A small network was trained on invented records. Each row is its activation on one of them, seen along a few directions.
Records have a field called Y. Each example row is followed by its value.
The largest differences between rows may come from other fields.
In the rows, zero is written as 500.
Strong random noise was added to every row along 5 fixed directions; ignore it. To show where, here is one row again and again, with new noise each time:
629,237,598,339,188,624,280,471,834,634,337,712,359,537,459,184,317,665,288,773,332
343,624,508,419,665,361,619,496,575,508,426,705,315,594,497,473,323,583,562,534,397
625,368,435,478,415,536,552,490,320,520,473,393,703,640,296,430,481,377,587,548,460
635,452,608,439,582,474,409,415,462,470,662,434,527,578,409,474,529,538,599,448,284
523,516,502,588,579,467,537,393,309,517,693,383,681,530,535,549,573,410,544,323,543
484,436,388,601,312,557,559,480,459,718,366,553,684,582,434,346,345,360,348,526,705
507,476,421,559,393,521,547,495,477,695,369,560,629,628,347,352,320,387,421,532,598

447,521,388,722,295,455,561,522,566,661,514,616,601,400,713,530,386,565,385,512,692	y9
489,332,496,469,302,658,292,536,525,417,427,415,590,445,610,483,595,423,342,541,596	y2
570,449,530,429,570,610,340,434,463,333,655,421,503,379,680,548,714,607,521,402,401	y1
651,395,423,483,384,508,432,565,629,567,504,432,491,373,495,558,578,573,571,546,372	y4
717,254,621,296,433,586,353,491,431,336,605,403,446,494,624,441,699,576,507,576,301	y7
646,177,595,374,179,769,489,478,497,591,364,534,595,611,365,294,512,455,316,796,571	y3
482,316,375,345,277,568,594,559,473,291,256,584,425,347,780,519,579,634,521,705,507	y5
522,634,681,675,612,433,478,340,596,689,685,612,514,496,410,404,471,488,458,355,570	y6
432,382,419,434,382,486,596,529,529,367,359,568,310,588,505,447,447,497,577,717,449	y8
762,410,635,521,447,452,26,494,636,525,677,338,544,412,484,482,612,701,403,291,276	y11
512,500,558,635,462,488,453,381,616,532,699,565,514,377,682,528,543,547,343,353,504	y10

Here are new rows. What is Y for each?
483,538,421,692,485,460,557,454,714,823,441,592,522,550,349,464,297,448,532,472,522	y4
549,487,440,610,407,510,556,552,492,505,580,437,575,365,618,552,470,600,538,508,509	y9
381,655,535,357,720,462,535,435,458,486,483,530,341,530,572,550,443,529,480,459,480	y7
531,427,571,461,370,598,274,518,657,515,400,530,384,328,713,419,541,557,321,576,449	y5
705,342,629,483,417,561,409,433,569,538,497,503,545,583,192,323,500,504,599,636,301	y6
564,611,459,378,664,432,66,698,612,560,207,519,411,646,236,363,352,498,370,472,462	y11
577,395,462,292,402,561,321,543,538,387,434,517,479,532,466,476,585,576,519,678,287	y1
500,391,460,638,296,558,654,451,495,611,356,573,595,447,455,431,360,426,511,610,562	y5
685,331,532,532,126,736,269,404,618,697,372,490,624,366,623,308,482,457,205,565,688	y5
510,619,697,498,598,435,369,426,742,535,547,543,308,470,532,394,504,631,403,523,366	y6
400,528,626,488,513,447,491,463,562,414,602,524,452,505,684,568,563,496,490,444,521	y2
